A small network was shown many inputs. Here are its activations along a few directions, one row for each input.
Each table varies a few parts of the input and shows all the possible inputs, shuffled.
A made-up example of a description, with smaller parts first: one of 6 places along a line, together with either a single point or (one of 2 separate values, together with one of 5 places around a ring) or one of 11 places along a line.
Shared parts are said once, and a part with two or three values counts as separate values.

Other details of the inputs vary at random and push rows far along two fixed directions, the same in every table; ignore that.

Rows:
row 1: [ 11  15 -15   7  25  33   2 -11   1 -32   6   7 -11  18]
row 2: [ -3  -5 -18 -18  -9  -7 -26   9  21  18  -4  18  17  18]
row 3: [-28 -23  14 -29  62  40 -17   4  13   6 -48  14 -49  22]
row 4: [ 15 -38   9 -19 -36 -37  -9 -24  20 -39  14  97  50 -37]
row 5: [-12   8 -16  15  59  53  11  14   1  31  13 -25 -27  38]
row 6: [-13  36  14  30 -47 -60 -47  -8   3  51  11 -71 -16 -29]
row 7: [  1 -20   5  -9 -16 -35 -10 -11  10  32   6  41  43 -32]
row 8: [ 24  -1  16 -11 -59   3  13 -25   2 -95  -8  59  23 -23]
row 9: [  0 -20 -13  14  34  40 -19  -7 -27  40 -22 -15 -35  53]
row 10: [  8  -7 -10 -14  -2  -3  12   0   3  11  15 -19 -16 -17]
row 11: [-27  -5 -29  -6  57   6  29  46 -24  40   1 -33 -15  31]
row 12: [-4 24 -5 -5 46 11  9 39 -4 -7  8 13  9 15]
row 13: [ 17   4  17  21 -25 -17 -20  -6  -1 -12  -5 -20 -13   2]
row 14: [  8   2  -2  24   4  43  19   0 -25 -22 -28   6 -26  47]
row 15: [  0  29 -14  11  20  15 -11  -3  -3   0   9 -19 -19  17]
row 16: [  2  -1  14  19 -14 -14 -16  -1   4   2   3 -29 -10   1]
row 17: [ 20 -20  19   4 -14   0  -1  -8  12 -48  -3  10   4   6]
row 18: [ 25 -29  -4 -22  -6  19 -18 -29   0 -35 -12  46   9   8]
row 19: [ 61 -13  -4 -25 -35  -4  12 -20  -3 -88 -10  51  -4 -20]
row 20: [  0  33   4 -15  25  -9   8  12   3   4  11   7  29 -10]
row 21: [-11 -15 -11  -8 -15 -43  24   0   1  25  33  15   5 -30]
row 22: [-29 -20  11  23  68  30  -5  25  23  -4 -50 -26 -40   9]
row 23: [ -9  30  15  -7 -20 -56   0  -4  21  11  44  37  26 -46]
row 24: [ 50  -6  -3 -28 -45 -20   7 -24   2 -81   3  47   2 -37]
row 25: [  7 -19   0  -8  19   4   1  -5   5  50 -12  15  37   4]
row 26: [ 14  -6 -11 -11 -10  -2  10  -4  -6  -8  11  -6 -17 -17]
row 27: [  5 -11   4 -45   7 -12  16 -15  40 -78 -36  34 -14 -56]
row 28: [  3  22 -23  26  45  38  -3  -5 -18   3  -7 -26 -43  47]
row 29: [-48   4  29  21 -35 -88 -24   9  15  74  45 -33  25 -50]
row 30: [-14 -16  11  -3 -46 -30  31 -10   2 -48  14  70  46 -31]
row 31: [ 21  -2  -8 -30 -34 -21   7 -13   6 -27  16  12   0 -44]
row 32: [ 21 -10 -18   4  19  23  18   3 -16  -2  -6 -11 -38  22]
row 33: [ -4 -42  23  22  47  15  32  24  -7  16  -2   6   6  47]
row 34: [-15  -8  -4  25  30  17   2  36  13  17 -12 -29 -10  71]
row 35: [  6 -31  -6 -13  14  30 -15 -13   0   8  -6  19   0  14]
row 36: [  3 -21  -9 -17  32  10 -15  30 -12   2 -15  34  26  16]
row 37: [ 22 -19  -4 -14  -7  12 -23 -24  -9 -20 -13  29   0  10]
row 38: [ -5  26 -13   5   9   8 -11 -11   5   2  18 -16  -6  -6]
row 39: [-26  69 -19  23 -23 -49 -53 -15  -4  61  21 -74 -18 -32]
row 40: [ 14  14  -4 -12   3  15  -2 -17  14 -43  17  18   3  -5]
row 41: [ 11  -6  20  10 -17  -9 -12  -2   8 -13   2 -12  -4  -1]
row 42: [-21   7  -5  -2 -18 -24 -51  -8  -2  73  15 -34  -1 -29]
row 43: [ 17   5 -20 -42 -51 -47   7  -2  27 -49  11  25  27 -28]
row 44: [-10   3  13   0 -20  -6  38  -8   0   5  -3   3  47 -13]
row 45: [-24  -4   1  15  33  46   9  19  12 -23 -38   5 -23 -20]
row 46: [-12 -10   0  19  14  56  30  12 -16   1 -10  -4 -18  40]
row 47: [ -4 -21  12  29  33  29   5  15  -5  17  -4 -31 -26  43]
row 48: [ -1 -30  24   8  53  24  25  32  -8   2 -12 -13  18  48]
row 49: [-31  15  -4  -7  70  43   4  16  27  -3 -33 -14 -52   5]
row 50: [ 26 -26   3 -31   5   0  -5  -5   4 -28 -15  63  57 -13]
row 51: [-13  30  -6  -9 -76 -34  -2   6  29 -28   9  23  41 -32]
row 52: [-24  27 -10   9 -36 -48 -68 -21 -13  84   7 -52 -12 -26]
row 53: [ 25  16  -9  -6  -7   8  -6 -22   3 -67   4  27   6  -4]
row 54: [ 32 -40   3 -31 -12  21 -10 -30   4 -62  -6  71  16   0]
row 55: [ 25  -7  20   9 -29 -12 -14 -13   4 -40  -4   2   1  -5]
row 56: [ 13 -15 -23   4  36  37  24   7 -21  17  -6 -25 -46  36]
row 57: [ 15  10 -20  12   1  -3  -2   5 -20  26  -4 -36 -44   5]
row 58: [ 13  -8 -10   5   0  14 -34 -24 -26   1 -22   8 -25  29]
row 59: [ 38  -2 -15   0 -10   5   6  -4 -18 -33 -14   5 -33   6]
row 60: [-15 -13  18  20  10  10  -5  13   7  31  11 -37 -10  11]
row 61: [-25  11   0   1  -2   7  21  33 -16 -16  -7  16  33  -5]
row 62: [ 13  12  -1 -22   2  14   1 -18  14 -53  22  27   8  -8]
row 63: [ 17  -7  12  25  -3   4 -10   1  -6 -13 -12 -17 -20  22]
row 64: [ 19 -21 -13 -19   3  12  24  -2   3 -23   7   9 -10  -8]
row 65: [  9  -8  -4 -33   9 -15  32   4  -6  -9   2   1  25 -15]
row 66: [ 24  22 -12 -26 -10   1   6   2  37 -71   8  49  29   9]
row 67: [ 20  22 -11  -4  -5   2 -12 -26  -1 -51   6  16  -1  -2]
row 68: [-21   8  -6 -16 -40 -84   1  -5   9  65  41 -31  24 -72]
row 69: [-49  28  11   8 -58 -72   0  -7   5  60  22 -21  47 -67]
row 70: [  6 -15  39  -3  -2 -28  15   4  14  10   2  -6  41  -5]
row 71: [-21  -6   2  16   2  38  21  13  -7  16   0 -12  -8  17]
row 72: [ -8   0  -1  22   9  49  22   8 -20   4 -15 -11 -19  40]
row 73: [-38  31  12   3 -56 -29 -12   1   5  50  26 -39  10 -51]
row 74: [  2  15   0  10  69  37  33  17  -2  48   3 -11   3  40]
row 75: [-32   0  -4  17  38  25  38  28 -23  36 -18 -23  14  31]
row 76: [-52  35  26   6 -24 -85 -44  43   4  76  31 -70  34 -54]
row 77: [-18  24   7  24 -27   5  -4   2 -21  32  -6 -34 -23   9]
row 78: [-11   7   3  11 -18  18  13  -2  -6  -1  -2  -5  -3   9]
row 79: [ 3 13  8  1 33  1 26  7  6 14 20 30 12  8]
row 80: [-17  17   2  24 -22  11   1   3 -15  19  -8 -26 -15   9]
row 81: [  1 -14  -8 -13  30   7  46   0 -10  39   2 -24   9  13]
row 82: [ 25 -13  -3 -14 -20  -5 -33 -32 -10 -27 -16  28   0   5]
row 83: [-28  15  20  16 -28 -46 -30   6  15  56  25 -61   3 -37]
row 84: [ -6  11  -5  36   5  43   9  10 -32  10 -27 -23 -36  48]
row 85: [ 13 -23  -7  -7   8  26 -21 -16 -13   1 -13  18  -8  21]
Each input here is: one of 5 separate values, together with either a single point or one of 6 places along a line or one of 10 places along a line.
The inputs of row 20 and row 65 match in every part but the choice among 5 separate values. If row 79 is changed in the same way as row 20 into row 65, which row does it become?
Answer: row 68
The inputs of row 13 and row 14 match in every part but the choice among 5 separate values. If row 76 is changed in the same way as row 13 into row 14, which row does it become?
Answer: row 61
Change only the choice among 5 separate values in row 17. List by row number the other rows that result.
Answer: row 18, row 26, row 38, row 78
Start at row 34 and move only the place on the line of 6, one step at a time. The first step leads to row 76. Which rows follow, in order?
Answer: row 48, row 70, row 33, row 29
Start at row 35 and move only the place on the line of 10, one step at a time. The first step leads to row 54. Which rows follow, in order?
Answer: row 42, row 18, row 85, row 37, row 9, row 82, row 52, row 58

Rows:
row 86: [ -8   0   0  -3  -1 -10 -20  -2   7  23  -6 -14  -7  -9]
row 87: [ 18 -10   8   1 -16  14   3 -10  -7 -42 -10  26  10  10]
row 88: [ 15   6  -4  -9  -2   7  13  -3   7 -45   1  12   0  -6]
row 89: [  6   8   2  -3  -8   3   5   0   6 -39  -5  14   0  -8]
row 90: [-17 -38  -3   6  64  42  59  33 -11  28 -11  17   7  46]
row 91: [-18  12  -5   0  -3 -28 -32   2   0  62   6 -44 -13 -23]
row 92: [-10  14  -5  -4  -7 -12 -23  -9   1  29   9 -13  -3 -15]
row 93: [ -4   4   0  -5  -7  -3 -19  -7   7   6  -2   2   0 -13]
row 94: [-25 -28  -4  23  95  48  42  49 -13  63  -5  -8   4  80]
row 95: [  9   2   8  -4  -5   0   6  -6  10 -44  -5  17  -1  -9]
row 96: [  8   8  -4  -9  -4   8  11  -2   4 -46  -3  17   0  -2]
row 97: [ -7   5   4   8 -26 -27 -17  -2  -4  34  13 -29  -5 -15]
row 98: [ 21  -5   1  -2 -18   9   6 -13  -7 -37  -4  30   9  11]
row 99: [ 18  -3  -1   0 -25  -8   1 -12  -3 -15   5  10   4   0]
row 100: [ 17  -6  -7 -15   2   1  -7 -13   1 -25  -3  24   1  -5]
row 101: [ -3   1   8   8 -26 -18 -14  -9  -2   6   4 -10   4 -10]
row 102: [-21  31   4   7 -11 -27 -13   5   7  43  15 -51 -10 -30]
What do these inputs look like to the network?
Answer: either one of 2 separate values or (one of 3 separate values, together with one of 5 places around a ring)
Change only the choice among 3 separate values in row 98. List by row number the other rows that result.
Answer: row 92, row 96
Which other rows belong to the same alternative as row 94? List them by row number.
Answer: row 90
Change only the choice among 3 separate values in row 88. List by row number the other rows that result.
Answer: row 99, row 100

Rows:
row 103: [ -8  -8  -5  15  15   9  -6   5 -17  59   6 -29 -14  31]
row 104: [-33  18   3  -7  10 -33  -6  20  12  62  21 -11  38 -22]
row 105: [ 11   3  15  -7 -17 -11   6  -2  13 -58   1  20  20 -20]
row 106: [  8  -8 -16   5  40  48  17   7 -16  -7 -18   3 -32  42]
row 107: [  5   9  22 -20 -63 -64 -40 -25  17 -22  12  18  35 -66]
row 108: [  8  -5  -5   7   4  16  21   3 -14 -18  -2   9  -2  24]
row 109: [ -3  22  10 -15 -78 -77 -48 -27  10  32  29 -14  38 -72]
row 110: [-10  -3   6   3  -4 -13 -24  -3   0  21  -9 -11  -6  -4]
row 111: [ 11  -9 -11  -3  39  36  11   9  -2 -25 -15   7 -25  27]
row 112: [ 24 -13 -19  -1  32  44  22  -7 -14 -34 -10  25 -17  39]
row 113: [ 50 -24  -7 -17   9  32  29 -20  -1 -91  -4  72   5  21]
row 114: [-26  12   2  28  18  19   6  21  -5  42  -2 -41 -22  19]
row 115: [-16  11  -9  26  20   8  10  23 -14  60   8 -51 -22  31]
row 116: [ 20   1   4 -27 -30 -12  -9 -19  17 -63   0  34  13 -38]
row 117: [ 29 -33   9 -12  -5  21   3 -17   7 -71 -18  61   7  11]
row 118: [-18 -19   4  -5  15 -12  27  16   1  36   4  -2  16 -13]
row 119: [  1   0   2   8  -2  16  15   6  -8 -19  -6   7  -2  14]
row 120: [-28  24   5  16   5  -8  -1  12   7  38   2 -47 -12  -5]
row 121: [-24  16 -12  11  38  14  -4  14  -1  47  -5 -48 -33  15]
row 122: [ -1   5   4  -4 -47 -35 -30 -16   6  13   7  -1  16 -36]
What do these inputs look like to the network?
Answer: either one of 2 separate values or (one of 3 separate values, together with one of 6 places along a line)
Change only the choice among 3 separate values in row 121. List by row number the other rows that result.
Answer: row 110, row 120
Change only the place on the line of 6 in row 110. List by row number the other rows that result.
Answer: row 103, row 107, row 109, row 117, row 122

Rows:
row 123: [ 12   3  -1 -11 -16 -14  -1  -9   3 -20   8   9   7 -13]
row 124: [-10  20   2   1 -28 -39 -25  -3   3  35  16 -26   4 -34]
row 125: [-48   3   2  13  16 -30   4  28  -2 112  16 -58   4 -16]
row 126: [-42 -13 -15  34  97  54  31  50 -23 105  -4 -39 -16  83]
row 127: [ -4  12  -1   2 -23 -14  -3  -7   0   4   8  -5   3 -15]
row 128: [ -5   1   0   0   0  -7 -17  -2   3  19   2 -14  -7  -4]
row 129: [  5  -7   5   1 -16   2  -6  -6   2 -14  -6  11   5   1]
row 130: [  2  -1   5   0 -11 -13 -12  -5   5  -2   1   1   1  -4]
row 131: [ 19  -5  -2  -6  -6   8  10  -8  -3 -35  -1  21   4   7]
row 132: [  2   2   5   5   3   8   9   3   0 -14  -1  -2   1   5]
row 133: [ 12 -11  -3   3  -1  19   6  -5 -11 -22  -7  18  -4  15]
row 134: [-13  22   3  -7 -22 -34 -16   0  12   8  13 -19   8 -39]
row 135: [ 11 -15  -3  -5  35  41  25   9  -1 -49 -21  29 -11  31]
row 136: [ -9  11   4  -7 -24 -28 -26 -12  10  12   5  -8   6 -33]
row 137: [ 12 -14   0   7  29  33  25   8  -3 -35 -14  18 -10  34]
row 138: [ 18 -10   1  -7  -8   6   2  -8  -4 -29  -5  21   4   7]
row 139: [  7  -9   4   9  18  31  22   5  -4 -27 -12  14  -8  28]
row 140: [ 12   0  -1  -8  -8  -4  -7 -11  -1 -17   1  14   1 -12]
row 141: [ -6  16  -2  -8 -23 -25 -21 -11   7  12   7  -8   5 -35]
row 142: [ 12 -11   6   0  -8   4  -4  -6  -2 -22  -8  13   6   6]
row 143: [ 4  7 -5 -5 -3 -5 -2 -3  4 -3  6 -4 -2 -7]
row 144: [  7   2  -4  -9  -1   6   5  -7   4 -20  -4  13  -1  -4]
What do these inputs look like to the network?
Answer: either one of 2 separate values or (one of 4 places along a line, together with one of 5 places along a line)
